A small network was shown many inputs. Here are its activations along a few directions, one row for each input.
Each table varies a few parts of the input and shows all the possible inputs, shuffled.
A made-up example of a description, with smaller parts first: one of 8 places around a ring, together with either a single point or one of 9 places along a line or (one of 3 separate values, together with one of 6 places along a line).
Shared parts are said once, and a part with two or three values counts as separate values.

Other details of the inputs shift rows strongly along two fixed directions, in all tables alike. That doesn't count.

Rows:
R1: [-179 -298 -183 -94 -73 -243 -300 155 295 162 286 -505]
R2: [-291 -367 -550 63 -121 -421 -99 205 65 5 245 -53]
R3: [-529 -178 -315 44 -81 -104 -62 -102 188 24 321 -556]
R4: [285 340 -166 -22 743 12 510 -14 585 499 -856 205]
R5: [292 36 538 -368 -801 369 -44 -10 -730 -746 118 46]
R6: [-65 -176 -107 -232 64 -323 -212 203 170 145 326 -594]
R7: [311 645 -118 439 551 -162 409 -245 555 688 -563 103]
R8: [42 189 -446 9 109 -6 -342 336 -98 -14 322 -382]
R9: [-101 -30 -488 -34 -226 193 -217 358 231 -85 156 -355]
R10: [195 446 49 370 852 -165 450 -109 507 654 -555 251]
R11: [-259 -313 -154 32 -9 193 -20 359 371 72 457 -211]
R12: [123 -295 565 -467 -511 442 -136 -21 -726 -726 151 400]
R13: [-84 100 -522 32 82 49 -481 287 -80 19 279 -195]
R14: [-33 -227 -143 -238 265 -340 -309 234 18 122 282 -524]
R15: [625 675 734 73 -318 163 436 -595 -321 -61 -845 540]
R16: [206 526 -175 578 414 -79 327 -305 674 708 -612 204]
R17: [441 204 794 -85 -331 381 602 -525 -9 -136 -927 727]
R18: [-249 -325 -198 -91 297 146 -164 387 118 58 409 -42]
R19: [-266 -127 -140 246 -1 53 -140 280 286 89 596 -219]
R20: [10 92 -327 166 243 -69 -299 276 -84 63 553 -331]
R21: [-131 -243 -134 -115 328 90 -35 451 105 31 470 -239]
R22: [69 360 -31 397 828 -113 313 -159 529 689 -602 435]
R23: [26 36 -484 -175 120 87 -236 456 -31 -116 172 -396]
R24: [-306 -373 -204 18 117 187 -162 318 323 7 399 -25]
R25: [196 -102 426 -357 -634 405 -281 -33 -871 -744 29 305]
R26: [-225 -293 -415 -158 28 222 -225 341 328 -123 230 -86]
R27: [-136 -186 -431 -62 -119 -493 130 290 -13 48 350 -323]
R28: [378 98 598 8 -185 -310 571 -618 -535 -31 -929 913]
R29: [135 -57 909 -96 -590 231 36 -99 -689 -586 542 198]
R30: [-158 -318 -221 -215 235 -286 -450 186 36 152 237 -339]
R31: [-63 -102 -279 -278 32 148 14 421 246 -77 313 -347]
R32: [177 548 -369 404 411 -27 118 -254 617 567 -866 315]
R33: [-109 9 -390 194 213 -12 -429 215 -72 93 495 -132]
R34: [-514 -195 -359 -75 229 -148 -204 -70 -69 15 266 -386]
R35: [153 460 -240 568 548 -88 175 -330 632 649 -659 380]
R36: [-390 -112 -282 -102 252 -200 -71 -22 -88 -20 319 -571]
R37: [-426 -62 -259 -94 58 -184 19 -45 74 8 371 -651]
R38: [502 187 675 -15 -154 -357 705 -571 -549 -59 -881 727]
R39: [138 -149 422 -249 -814 445 -276 -102 -660 -796 18 326]
R40: [-256 242 -209 293 546 -223 382 -596 611 549 -852 111]
R41: [-25 -246 784 29 -596 306 -200 -181 -614 -633 461 466]
R42: [521 555 685 208 -461 249 354 -657 -208 -49 -893 644]
R43: [-239 -304 -487 76 -258 -413 48 232 104 63 299 -227]
R44: [75 -417 768 -315 -685 22 -353 -321 -623 -575 140 198]
R45: [133 -250 879 -309 -595 371 148 -6 -597 -602 426 194]
Description of these inputs: one of 5 places around a ring, together with either one of 3 separate values or one of 6 places around a ring.
Question: Changing only the place on the ring of 5 turns R2 into R27. The same change can be made to R39. Which row results?
Answer: R5
Question: Change only the choice among 3 separate values in R44. List by row number the other rows that result.
Answer: R2, R40
Question: List by row number the other rows that have the place on the ring of 5 in common with R22.
Answer: R12, R13, R18, R25, R28, R30, R33, R34
Question: Change only the place on the ring of 6 in R5. List by row number the other rows that result.
Answer: R7, R15, R29, R31, R45
Question: Change only the place on the ring of 6 in R10. List by row number the other rows that result.
Answer: R4, R8, R20, R21, R23

Rows:
R46: [-235 -157 24 144 -121 205 -249 86 313 -46 562 -137]
R47: [288 614 29 402 421 93 252 -156 459 378 -546 340]
R48: [83 33 184 4 -111 340 -120 402 -194 -152 320 86]
R49: [32 236 -584 148 67 132 -166 55 382 240 -113 -207]
R50: [5 -54 144 145 -285 162 -73 19 60 -255 433 37]
R51: [-232 158 -556 179 362 -344 7 39 258 342 116 -318]
R52: [122 428 -193 316 248 -227 173 -415 240 447 -837 179]
R53: [-147 -426 144 -277 -466 16 -167 128 -341 -571 367 -47]
R54: [-142 181 -493 271 195 -247 -146 -86 134 304 -75 -281]
R55: [-311 -116 -532 201 315 -288 44 110 430 289 45 -181]
R56: [461 533 546 109 -36 434 63 -187 -316 -117 -520 463]
R57: [217 33 271 177 22 -98 103 -195 -201 163 -301 548]
R58: [-48 89 -470 182 399 -215 -188 107 149 245 50 100]
R59: [-157 -266 219 -52 -497 -105 -120 14 -575 -279 578 -148]
R60: [-296 -360 158 -89 -233 15 -152 -63 -39 -196 174 21]
R61: [-448 -334 -50 77 -15 -79 -154 -41 13 5 450 -200]
R62: [296 611 27 217 524 207 283 4 335 316 -616 388]
R63: [-151 -247 -91 -219 33 -156 3 219 -42 -123 368 -340]
R64: [-64 -146 158 -23 -214 -169 52 7 -333 -56 319 -182]
R65: [365 185 824 161 -463 339 117 -187 -401 -265 -72 516]
R66: [-19 218 -358 38 301 -259 -52 19 93 318 -65 -447]
R67: [12 142 -491 245 365 -166 -337 67 91 313 -37 -19]
R68: [-443 -360 -95 18 -67 -63 -204 15 60 -29 367 -152]
R69: [-157 -291 -186 82 128 -98 -245 199 -104 -81 479 61]
R70: [0 20 -347 -178 17 312 -204 455 -77 -210 271 -112]
R71: [-63 17 51 -67 -131 -158 -22 -82 -364 -204 304 -188]
R72: [7 161 425 178 417 -140 520 -540 249 444 -606 234]
R73: [-35 -173 -15 -49 -307 249 -2 34 5 -282 285 51]
R74: [-157 -127 -360 -189 -158 -127 -241 210 -19 -232 176 -201]
R75: [-190 -222 -52 -122 70 -189 38 154 -97 -77 449 -367]
R76: [198 4 -138 -170 170 -80 -393 227 -217 -24 402 -330]
R77: [-70 -153 -12 -122 -595 15 -454 7 -524 -491 282 -155]
R78: [-285 -216 -123 60 6 -192 -15 49 -102 -62 489 -264]
R79: [-110 209 -531 179 382 -294 -94 35 195 389 26 -511]
R80: [-139 -133 -423 -98 384 -256 110 283 488 220 -30 -339]
R81: [91 -58 -93 -214 -280 -20 -257 44 -270 -300 -21 -222]
R82: [29 -62 1 -312 -219 -96 -87 103 -220 -315 98 -157]
R83: [54 -36 254 49 -109 -102 270 -289 2 -85 -436 354]
R84: [-203 -35 -368 248 146 -307 75 44 221 387 28 -152]
R85: [312 20 582 -58 -676 328 216 -321 -369 -304 -228 506]
R86: [-159 -287 -256 -144 -238 -141 -170 300 14 -83 193 -194]
R87: [-153 71 -526 72 146 -255 -67 82 308 151 -141 -108]
R88: [236 146 -30 26 240 -230 435 -129 394 407 -840 205]
R89: [139 -63 624 8 -605 -30 183 -400 -569 -270 -267 474]
R90: [-288 -325 43 -248 66 -56 -94 135 37 -26 374 -343]
R91: [29 -226 109 -267 -301 -108 -15 191 -191 -170 115 -152]
R92: [-201 -516 302 -367 -378 118 -210 69 -274 -492 381 -124]
R93: [323 110 418 -259 -511 427 164 -279 -478 -490 -378 511]
R94: [-66 -12 -512 6 483 207 70 490 464 216 19 -121]
R95: [-28 17 76 -185 -124 -158 -14 -18 -359 -200 266 -215]
R96: [74 -74 673 65 -388 -20 292 -519 -524 -343 -152 434]
R97: [-80 30 -637 -97 308 -254 -37 245 415 164 -128 -305]
R98: [40 180 56 188 303 200 383 -360 675 459 -650 356]
R99: [-25 -245 -67 -211 -227 339 17 163 -78 -322 155 65]
R100: [252 45 156 -95 -226 291 289 -89 -34 13 -497 391]
R101: [-194 -446 179 -336 -423 506 -211 128 -236 -461 415 23]
R102: [-306 -230 -244 -54 258 -101 -31 77 500 223 -129 -123]
R103: [228 66 679 -118 1 524 309 -221 -108 -98 -537 590]
R104: [42 -83 128 -314 -431 -8 -322 52 -612 -424 359 -349]
R105: [133 -207 -16 -181 133 -139 -174 357 -118 60 501 -210]
R106: [-16 128 -579 -69 290 -230 -161 221 339 278 -177 -481]
R107: [105 180 576 80 230 446 168 -59 91 39 -255 434]
R108: [328 260 551 -211 -170 -80 343 -416 -381 -175 -522 316]
R109: [131 130 537 31 -444 -44 160 -534 -615 -360 -205 407]
R110: [221 72 375 -132 -94 -154 344 -171 -156 104 -390 143]
R111: [314 129 529 -12 617 -50 371 -343 280 435 -551 387]
R112: [14 343 -565 363 175 12 -273 120 541 336 92 -310]
R113: [74 -251 13 -190 268 -102 -120 288 -60 -77 543 -194]
R114: [110 170 -49 205 139 -257 362 -216 363 442 -783 316]
R115: [346 138 735 134 -652 241 142 -332 -311 -277 -74 489]
R116: [47 38 -390 -2 258 208 48 475 294 277 -78 -47]
R117: [218 369 -156 97 205 -159 156 -291 291 324 -940 159]
R118: [-82 -40 -24 194 32 209 -178 317 131 -140 568 -108]
R119: [63 372 -177 249 284 -276 319 -371 299 378 -746 298]
R120: [200 496 83 299 242 -220 291 -549 25 416 -745 160]
R121: [133 -22 8 -237 -390 488 -408 312 -555 -496 320 -99]
R122: [-134 -344 -202 -215 -45 -104 -60 255 58 -239 243 -252]
R123: [38 213 -168 226 -64 242 -453 258 -18 -84 424 -249]
R124: [-225 -222 -76 -4 61 -189 31 89 -104 -81 488 -338]
R125: [-225 -460 318 -65 -205 120 -397 14 -438 -336 621 189]
R126: [313 265 14 -69 -165 351 72 -213 -102 -46 -609 256]
R127: [289 123 702 -71 -217 -123 453 -393 -408 17 -428 297]
R128: [-27 141 -195 154 484 224 42 414 378 162 119 -6]
R129: [-275 -210 -290 -127 420 -157 12 199 572 320 -28 -343]
R130: [31 22 128 20 -574 211 -327 45 -277 -511 630 -24]
R131: [202 209 856 230 -34 393 209 -379 20 -35 -299 562]
R132: [-335 -130 -217 3 513 -216 90 79 431 436 142 -401]
R133: [-431 -122 -288 188 450 -222 38 -28 429 455 181 -300]
R134: [135 -47 -120 -229 210 -128 -245 267 -150 -88 485 -213]
R135: [-29 181 -565 82 103 79 -17 95 436 168 -25 -84]
Question: Describe the family of inputs behind these rows.
Answer: one of 5 places along a line, together with either one of 2 separate values or one of 6 places around a ring or one of 10 places around a ring
Question: Changing only the place on the line of 5 turns R119 into R68. The same change can be made to R58. Which row results?
Answer: R125
Question: Change only the choice among 2 separate values in R69. List by row number the other rows that result.
Answer: R113
Question: Start at R79 and move only the place on the ring of 10, one step at a time. The first step leads to R66. Which rows follow, in order?
Answer: R104, R106, R81, R117, R77, R52, R54, R120
Question: Change only the choice among 2 separate values in R58. List by row number the other rows that result.
Answer: R134
Question: Change only the place on the ring of 6 in R93. List by row number the other rows that result.
Answer: R47, R62, R70, R130, R135

Rows:
R136: [31 165 -226 191 137 201 47 65 288 219 -222 144]
R137: [-123 6 -344 214 471 -323 116 26 379 406 -111 -23]
R138: [-100 13 -138 52 285 -210 -42 -40 101 214 -99 -192]
R139: [-186 -105 -232 8 194 -214 12 -44 187 209 -90 9]
R140: [133 220 -287 122 51 84 -28 66 331 151 -309 83]
R141: [15 -187 60 -248 -612 362 -467 337 -665 -641 724 -174]
R142: [203 -33 425 -120 -236 -131 181 -253 -461 -263 -215 278]
R143: [155 87 605 -38 -284 -56 186 -315 -355 -160 -106 147]
R144: [70 17 -30 52 268 244 91 169 431 211 -184 188]
R145: [-10 42 356 73 -111 -97 164 -226 -65 19 -50 75]
R146: [-162 -159 -643 -83 -210 102 -653 628 -17 -257 834 -556]
R147: [-490 -408 -432 -83 -173 -139 -353 438 99 -120 884 -639]
R148: [59 -95 454 -164 -299 -10 114 -343 -386 -258 -328 194]
R149: [86 56 284 -22 -44 -70 95 -310 -139 -13 -93 -12]
R150: [57 -105 134 -75 -110 -161 180 -154 -171 -103 -209 186]
R151: [173 174 526 35 -207 400 87 -202 -298 -317 -71 399]
R152: [-137 72 -328 65 264 -270 214 42 493 401 -225 -247]
R153: [58 238 -175 243 220 182 6 55 236 255 -152 135]
R154: [-157 -37 -173 62 268 -233 -28 -51 135 238 -21 -3]
R155: [133 82 -71 9 329 194 -51 272 274 185 28 17]
R156: [30 130 -339 58 77 178 -24 189 209 136 -125 -11]
R157: [-19 6 -174 40 134 -236 267 -31 209 242 -225 -44]
R158: [282 227 442 -122 -234 347 112 -141 -353 -363 -192 288]
R159: [4 -125 501 -72 -281 14 96 -385 -346 -236 -258 250]
R160: [41 218 -208 38 216 201 140 90 316 101 -257 50]
R161: [125 47 263 39 -53 -154 193 -174 -216 8 -59 96]
R162: [-43 -144 -159 -67 -435 216 -621 391 -357 -471 821 -279]
R163: [-226 -528 130 -205 -540 -24 -296 142 -574 -595 745 -90]
R164: [-151 -2 -451 -7 378 -306 90 21 375 388 -286 -92]
R165: [-117 -265 -388 -239 34 222 -448 695 82 -171 737 -441]
R166: [183 26 373 8 32 331 33 34 13 -55 -48 327]
R167: [-321 -321 -523 -222 14 -242 -414 395 -105 -90 644 -511]
R168: [45 184 -242 243 102 103 -170 99 277 158 -1 55]
R169: [-111 -40 -202 -48 110 -147 91 -96 258 174 -124 -227]
R170: [-92 56 -48 127 244 -149 111 -210 272 277 -119 -96]
R171: [-77 17 -195 7 289 -268 -33 -19 71 237 -45 -66]
R172: [-1 195 -474 272 240 48 -63 131 572 338 -216 26]
R173: [96 -92 497 -13 -347 -30 263 -315 -334 -194 -134 309]
R174: [-35 52 -140 -13 264 -223 70 -89 128 223 -323 -147]
R175: [151 300 -202 181 245 149 -4 82 171 252 -179 60]
R176: [36 -57 555 -17 -202 -2 55 -391 -395 -205 -184 241]
R177: [119 -23 557 37 -272 -50 220 -320 -385 -168 -61 302]
R178: [110 -9 211 19 14 -191 118 -166 -238 -42 -99 169]
R179: [215 -9 271 -151 -67 317 89 83 25 -119 -191 269]
R180: [91 84 285 -70 -148 -137 198 -170 -127 -27 -165 -20]
R181: [11 93 -122 -18 207 -187 137 -151 214 238 -231 -199]
R182: [-339 -446 -61 -195 -400 22 -347 123 -245 -386 770 -415]
R183: [144 102 475 -20 -288 417 130 -195 -249 -353 -143 409]
R184: [46 252 -194 98 300 187 -13 150 211 111 16 -51]
R185: [-2 26 -206 18 165 -264 151 64 120 215 -52 -171]
Question: Describe the family of inputs behind these rows.
Answer: one of 5 places around a ring, together with either one of 4 places along a line or one of 6 places around a ring
Question: Changing only the place on the ring of 5 turns R181 into R182. The same change can be made to R185. Which row results?
Answer: R173
Question: Start at R144 and move only the place on the line of 4, one step at a time. The first step leads to R183. Which rows follow, in order?
Answer: R136, R172
Question: Start at R170 and move only the place on the ring of 6, one step at a time. The first step leads to R176. Which rows follow, in order?
Answer: R154, R137, R177, R145
Question: Start at R161 and move only the place on the ring of 6, one step at a time. The first step leads to R143. Which rows follow, in order?
Answer: R149, R138, R171, R178
Question: Change only the place on the ring of 5 in R146. List by row number the other rows that result.
Answer: R140, R162, R168, R172
Question: List by row number the other rows that have the place on the ring of 5 in common with R150.
Answer: R140, R148, R152, R156, R157, R160, R164, R169, R179
